Here are a small network's activations along a few directions, averaged over the inputs that share one value of a field.
Values that are neighbours, or in one group, have similar rows; names and order tell nothing.
In the rows, 500 means zero.
Strong random noise was added to every row along 6 fixed directions; ignore it. To show where, here is one row again and again, with new noise each time:
584 465 420 534 457 597 487 425 487 485 540 442 570 537 444 473 397 438
 538 484
408 520 781 509 472 433 398 521 523 206 362 590 567 398 545 449 587 457
 389 520
384 475 758 421 650 382 504 639 600 430 516 432 523 509 516 584 610 710
 459 474
536 397 684 596 228 564 385 415 525 289 345 516 601 373 646 418 475 423
 376 455
546 407 638 547 183 556 524 397 581 502 427 294 363 453 588 461 556 649
 315 470
440 433 777 384 500 457 505 556 674 364 528 346 480 480 422 598 486 766
 429 545
325 622 646 450 799 315 570 663 543 551 562 470 516 547 504 500 789 625
 509 472
487 473 654 439 432 514 515 476 654 397 545 357 531 464 407 510 474 642
 468 556


Field KIS:
zanil: 488 550 411 613 537 445 539 496 498 781 592 494 432 552 651 404 631 500
 536 467
dape: 532 505 412 442 375 560 566 458 587 485 504 449 550 427 511 561 408 523
 484 510
nekom: 470 736 477 536 295 489 501 296 518 362 420 616 350 343 312 298 520 285
 438 787
tode: 370 623 538 307 599 417 684 593 771 631 703 269 555 439 304 522 673 763
 582 611
gedi: 559 444 424 340 476 567 517 475 656 431 638 534 535 452 256 662 118 600
 662 698
fozar: 429 541 586 496 413 432 558 519 601 513 520 516 486 392 571 426 679 590
 450 529
bapof: 482 448 471 501 600 487 516 601 508 658 578 432 601 551 563 512 589 553
 596 378
paz: 445 379 711 452 483 465 479 584 733 516 568 424 683 413 576 514 506 687
 565 495
fom: 524 614 355 535 213 528 603 347 535 595 410 485 377 372 499 384 581 411
 433 593
KIS is arranged as a 3 by 3 grid.
Name the neighbours of dape, in listed order.
> tode, fom
Name the neighbours of zanil, in listed order.
> nekom, paz
Each value of KIS is a pair of two hidden parts, and every pair occurs once (3 first parts, 3 second parts).
bapof and dape share the first part; bapof and zanil share the second. Which value has the first part of zanil and the second part of dape?
> gedi

Field KEL:
nunaz: 289 720 666 515 570 315 519 623 446 337 431 620 495 380 665 456 843 447
 338 465
muso: 448 634 358 717 743 390 557 554 261 920 493 417 433 691 709 320 941 358
 489 277
borom: 599 171 651 471 288 540 379 574 645 611 564 442 443 492 768 700 281 862
 434 403
debu: 676 477 99 600 405 683 643 327 389 853 575 211 265 802 393 488 398 423
 634 335
loz: 476 524 561 493 512 378 500 491 586 534 457 591 428 489 580 545 554 622
 430 555
mal: 422 434 557 441 728 427 512 681 337 487 315 621 484 520 603 614 576 484
 479 407
mapi: 554 652 296 410 209 616 667 320 618 451 606 385 437 363 264 396 522 505
 445 678
zap: 589 395 323 775 273 603 466 455 321 812 416 496 585 494 906 232 780 275
 488 210
kal: 501 350 581 538 742 461 433 618 535 525 564 631 835 459 537 612 249 488
 700 516
KEL is arranged as 3 separate groups.
Which other values are in the same group as mapi? Give them in the order they are listed.
> nunaz, mal
Which other values are in the same group as borom? Give them in the order they are listed.
> loz, kal
